These are the activations of a small neural network, seen along a few directions. Each row is one input.
Each table varies a few parts of the input and shows all the possible inputs, shuffled.
Descriptions start from the smaller parts, as in this example, which fits no table here: one of 8 places around a ring, together with either a single point or one of 11 places around a ring or (one of 3 separate values, together with one of 4 places along a line).
Shared parts are said once, and a part with two or three values counts as separate values.
In the rows, 128 means zero.

Other details of the inputs shift rows strongly along two fixed directions, in all tables alike. That doesn't count.

A family of inputs:
R1: [148 118 134 140 119 130 143 105 125 131 144]
R2: [168 191 148 102 159 103 139 187 141 120 152]
R3: [ 63 158 141  92 107 105 130 151 119  83 120]
R4: [208 132 161 149 177 144 101 160 145 176 144]
R5: [209 127 148 137 178 141 106 162 151 181 149]
R6: [120  68 107 161 121 168  87  81 132 143 129]
R7: [ 63 135 123 113 113 123 128 129 119  95 123]
R8: [169 212 137  93 147 130 128 206 117 151 128]
R9: [150  69 115 173 125 175 129  75 138 125 126]
R10: [ 75 178 129  84 110  87 140 143 129  90 103]
R11: [ 84 107 138 134 116 137 172 102 114 106 107]
R12: [225 165 132 136 157 162  88 176 132 197 142]
R13: [123  95  97 155 125 140  99 101 127 150 134]
R14: [135  66  94 175 105 143  95  84 130 145 116]
R15: [ 70 106 125 121  98 134 121 109 123  95 116]
R16: [ 68 171 143  85 105  93 133 150 125  86 115]
R17: [156 170 150  92 171 112 144 188 133 136 132]
R18: [ 78 157 154 107 125 108 181 143 110  94 112]
R19: [ 80 108 144 141 112 134 171 104 118 108 114]
R20: [ 94 131 117 113 119 128 174 123 130  83 124]
R21: [155  67 113 160 114 160 135  63 124 142 134]
R22: [ 97 130 122 106 108 120 176 117 123  92 131]
R23: [204 147 128 144 151 113  65 149 149 178 137]
R24: [131  66 113 150 109 160  87  72 139 142 116]
R25: [ 76 107  95 134  98 114 134 113 109 104 112]
R26: [ 83 163 150  84 125  97 186 151 104 102 117]
R27: [128  65  96 181 104 142  96  88 128 150 132]
R28: [ 58 117 109 134 107 128 129 107 125 109 130]
R29: [ 78 116 103 131  95 115 132 101 128 103 100]
R30: [ 64 165 109  98 120  95 144 149 108  97 120]
R31: [134 144 124 139 111 159 132 147 126 149 129]
R32: [148 193 141  86 165 104  92 190 121 133 137]
R33: [218 140 162 131 171 125 106 157 131 194 154]
R34: [ 76 177 127  81 112  87 140 143 127  90 101]
R35: [ 89 163 137 108 122 116 176 142 120  68 118]
R36: [ 98 118 124 135 109 135 169  91 114  88 115]
R37: [132 191 133 100 158  99 101 180 126 137 146]
R38: [153  62 106 155 115 164 136  70 137 140 139]
R39: [137  58 127 168 134 177 132  85 135 143 116]
R40: [132  54 124 169 127 169 136  90 149 151 133]
R41: [ 72 171 138  79 110  96 134 148 121  84 109]
R42: [ 73 118 118 127  91 117 129  95 140 105 109]
R43: [ 72 105 120 115 102 136 121 107 119  94 109]
R44: [134 191 131  96 161 100 101 179 124 137 142]
R45: [133  66  96 178 103 142  95  85 133 145 119]
R46: [ 93 162 138  98 109  99 182 132 110  86 130]
R47: [225 145 139 137 172 135 102 158 153 163 160]
R48: [ 79 191 129  96 102 127 171 175 111 102 115]
R49: [148 124 136 149 127 137 140 105 126 120 133]
R50: [ 69 162 138  87 105  99 133 142 124  85 112]
R51: [139  52 121 153 123 166 138  81 136 158 131]
R52: [131  67  99 181 101 140  95  86 134 147 123]
R53: [140 106 138 125 135 135 147 114 116 148 125]
R54: [119  72  95 162 125 163  93  78 132 151 132]
R55: [136  52 126 160 118 163 138  83 140 160 138]
R56: [130  88 100 163 112 130  99 108 124 144 130]
R57: [206 147 126 141 153 114  65 149 147 177 134]
R58: [150  75 125 182 114 163 131  66 133 134 135]
R59: [ 87 163 140 111 119 114 176 143 123  68 122]
R60: [221 144 158 135 183 136 103 154 129 182 136]
R61: [211 126 145 133 181 143 106 161 148 181 145]
R62: [ 76 166 115  96 109  88 142 143 121  90  99]
R63: [157 192 128 102 151  79 101 196 114 137 135]
R64: [ 61 112 119 130 105 134 124 110 124 101 125]
R65: [153 176 166 107 167 114 139 187 130 130 130]
R66: [ 75 118 116 124  93 118 129  95 138 104 106]
R67: [147 113 125 130 122 135 145 112 135 128 146]
R68: [146 124 123 131 136 138 144 126 140 117 138]
R69: [169 196 159 111 159 107 134 184 134 114 145]
R70: [137  52 123 157 120 164 138  82 138 159 135]
R71: [193 145 120 142 164 121  67 155 135 184 155]
R72: [ 67 157 136  86 112 108 131 149 115  81 113]
R73: [ 83 101 137 125 107 129 175 102 113 116 119]
R74: [228 146 144 130 162 127 103 153 146 174 168]
R75: [133 108 142 141 143 149 141 126 131 131 119]
R76: [172 192 153 108 156 105 139 164 119 119 137]
R77: [ 80 109  98 135  95 113 133 111 116 101 102]
R78: [119  71  96 176 114 150  96  82 133 156 140]
R79: [220 133 148 116 178 133 108 162 137 190 149]
R80: [179 196 152  91 155  94 141 172 116 130 146]
Description of these inputs: one of 4 places along a line, together with either a single point or one of 9 places around a ring or (one of 2 separate values, together with one of 5 places around a ring).
The inputs of R17 and R40 match in every part but the place on the line of 4. If R62 is changed in the same way as R17 into R40, which row does it become?
> R23
The inputs of R20 and R68 match in every part but the place on the line of 4. If R39 is changed in the same way as R20 into R68, which row does it become?
> R75
Which other rows does R27 become when the place on the ring of 9 takes its other values? List them by row number.
> R3, R16, R23, R28, R42, R52, R64, R78
Which other rows does R22 become when the place on the ring of 5 takes its other values? List them by row number.
> R35, R68, R76, R80
Start at R9 and move only the place on the line of 4, one step at a time. The first step leads to R35. Which rows follow, in order?
> R59, R69
Which other rows does R68 become when the choice among 2 separate values takes its other values? List them by row number.
> R61
Which other rows does R73 become when the place on the ring of 5 takes its other values? List them by row number.
> R5, R18, R65, R70
Which other rows does R74 become when the place on the line of 4 takes its other values? List them by row number.
> R22, R38, R67
